Each row below holds a small network's activations on one input, seen along a few directions.
In each table, some parts of the input vary, and every possible input appears once, in random order.
A made-up example of a description, with smaller parts first: one of 6 places along a line, together with either a single point or (one of 2 separate values, together with one of 5 places around a ring) or one of 11 places around a ring.
Shared parts are said once, and a part with two or three values counts as separate values.
In the rows, 128 means zero.

Other details of the inputs shift rows strongly along two fixed directions, in all tables alike. That doesn't count.

Rows:
r1: [ 84  66 126 167 140 110 167 124 164 181 111 227 190]
r2: [175 132  98 110 169 152 105  63 137 136 163 106 100]
r3: [169 146  99 121 177 164 127  69 134 128 167 103  94]
r4: [126 145 131 107 157 165 106 114 122 145 182 107 117]
r5: [114 139 162 135  53  99 139 191 113 107 114 107 143]
r6: [ 99 122 118 134  85  95 110 183 109  91  82 124 122]
r7: [125 140 135 127 101 124 145 162 107  94  95 114  94]
r8: [110  69 105 147 240 138 134  65 168 210 202 207 187]
r9: [ 98 155 136 141  75 135 133 170 123 114  78 105 157]
r10: [139 142 118 126 115 128 107 133 120 123 202  93 105]
r11: [116 136 148 122  89  97 124 168 115  96  63 117 132]
r12: [148 118  97 117 157 136  94  98 125 132 171 121  83]
r13: [151 149 112 125 146 142 115 102 119 107 132  94 109]
r14: [154 134  90 121 179 158 113  93 121 125 193 112  69]
r15: [104  91 170 154 129 103 172 136 172 196 137 191 233]
r16: [126 140 145 126 121 116 134 142 115 110  94 121 128]
r17: [ 56  86 131 157 143 126 151 150 158 197 132 201 221]
r18: [167 125 116 100 174 147  97  78 125 135 180 112  77]
r19: [140 151 139 141  70 120 134 157 126 109 122  94 147]
r20: [167 140 127 108 154 149 126  80 130 128 154 125  88]
r21: [109 161 152 119  93 138 124 165 116 118 104 101 132]
r22: [ 84  67 148 144 161  98 149 131 162 180 103 207 212]
r23: [119 130 145 132  71 113 145 164 111  92  73 134 104]
r24: [160 145 124 111 169 150 134  92 128 129 155 115  91]
r25: [142 143 120 134  86 130 141 129 121  95  82 118 111]
r26: [141 139 139 116  94 111 124 144 114 105  83 113 105]
r27: [116 133 125 134  86 104 125 158 123  94  59 112 144]
r28: [143 142 127 112 149 136 110 121 105 104 147 101  90]
Description of these inputs: one of 4 places along a line, together with either one of 2 separate values or one of 5 places around a ring.
- The inputs of r14 and r7 match in every part but the place on the line of 4. If r6 is changed in the same way as r14 into r7, which row does it become? => r22
- Change only the choice among 2 separate values in r21. List by row number the other rows that result. => r15
- Which other rows agree with r25 in the place on the line of 4? List them by row number. => r2, r3, r9, r13, r19, r27

Rows:
r29: [121 118 131 129 135 124 128 127 134 142 135 140 142]
r30: [142 137 126 121 128 131 122 122 121 114 132 112 104]
r31: [125 119 131 131 134 123 132 125 134 140 137 139 142]
r32: [126 126 134 129 138 134 132 121 137 145 142 133 147]
r33: [141 143 129 120 128 139 116 122 123 122 148 102 117]
r34: [127 117 129 128 139 125 130 121 134 137 124 142 136]
r35: [140 139 122 122 129 137 119 122 121 120 148 111 107]
r36: [131 127 131 128 139 132 134 115 138 140 131 134 142]
r37: [121 121 134 133 124 120 135 134 133 135 128 139 142]
r38: [127 120 123 131 141 131 133 118 134 137 128 141 135]
r39: [117 120 133 131 126 121 131 136 132 137 126 141 143]
r40: [131 119 130 130 138 124 134 119 135 136 126 140 136]
r41: [115 124 134 139  99 114 142 151 127 117  88 139 139]
r42: [127 118 129 127 140 126 131 119 135 137 127 142 135]
r43: [126 119 129 128 140 128 131 120 133 138 127 141 134]
r44: [127 138 125 124 116 127 116 141 115 112 127 110 112]
r45: [124 120 124 132 135 128 134 123 133 135 122 139 135]
r46: [121 121 129 134 128 127 134 129 134 138 131 140 140]
r47: [144 145 126 119 132 139 121 116 123 120 138 107 111]
r48: [129 119 125 133 137 128 133 118 136 136 125 142 136]
r49: [137 144 130 121 122 137 120 129 122 119 141 104 116]
r50: [140 138 127 122 120 127 124 129 119 110 124 112 105]
r51: [137 139 119 122 131 137 117 124 121 120 146 110 107]
r52: [119 120 128 131 130 123 133 131 130 129 113 140 138]
r53: [131 127 132 130 138 130 133 117 137 140 128 134 144]
r54: [ 94 126 142 148  54  94 151 195 116  98  36 138 150]
r55: [130 120 130 130 139 127 135 119 134 137 129 139 133]
r56: [126 125 134 129 137 133 131 121 138 144 142 133 148]
r57: [144 138 120 122 133 138 121 116 122 117 138 114 103]
r58: [135 141 121 122 121 134 117 132 118 114 138 106 105]
r59: [124 141 130 130  91 121 127 155 114 103 109 111 115]
r60: [137 138 119 121 131 136 116 123 122 120 147 110 107]
r61: [118 120 128 132 140 128 129 127 133 141 136 140 141]
r62: [121 120 127 130 138 127 131 124 131 134 122 140 135]
r63: [126 121 127 133 132 128 136 122 134 134 123 141 134]
r64: [128 128 133 129 134 130 135 120 136 138 126 133 142]
r65: [132 138 126 126 110 127 121 137 117 112 128 111 112]
r66: [132 139 123 122 127 133 115 132 118 116 138 110 108]
r67: [123 119 126 130 143 129 131 120 132 137 127 141 135]
r68: [124 118 125 130 141 126 129 121 133 135 123 141 138]
r69: [122 119 131 130 136 127 130 127 134 142 136 141 140]
r70: [123 120 133 132 129 124 134 131 133 138 132 139 140]
r71: [125 119 131 128 135 126 132 124 132 136 122 140 134]
r72: [135 139 127 120 124 132 116 131 119 118 139 111 108]
r73: [127 119 123 131 141 129 133 118 136 137 127 141 136]
r74: [142 138 125 120 130 134 119 124 120 120 149 111 107]
r75: [120 141 130 127  99 120 121 157 112 103 109 110 115]
r76: [129 138 123 126 112 127 120 139 117 112 127 109 112]
- The inputs of r36 and r53 match in every part but one. If r59 is changed in the same way as r36 into r53, which row does it become? => r65
- The inputs of r73 and r38 match in every part but one. If r37 is changed in the same way as r73 into r38, which row does it become? => r74
- Describe the family of inputs behind these rows. => one of 2 separate values, together with one of 4 places along a line, together with either a single point or one of 5 places around a ring
- Which other rows agree with r65 in the place on the line of 4 and the choice among 2 separate values? List them by row number. => r29, r31, r33, r44, r76
- Change only the place on the ring of 5 in r50. List by row number the other rows that result. => r41, r42, r52, r73
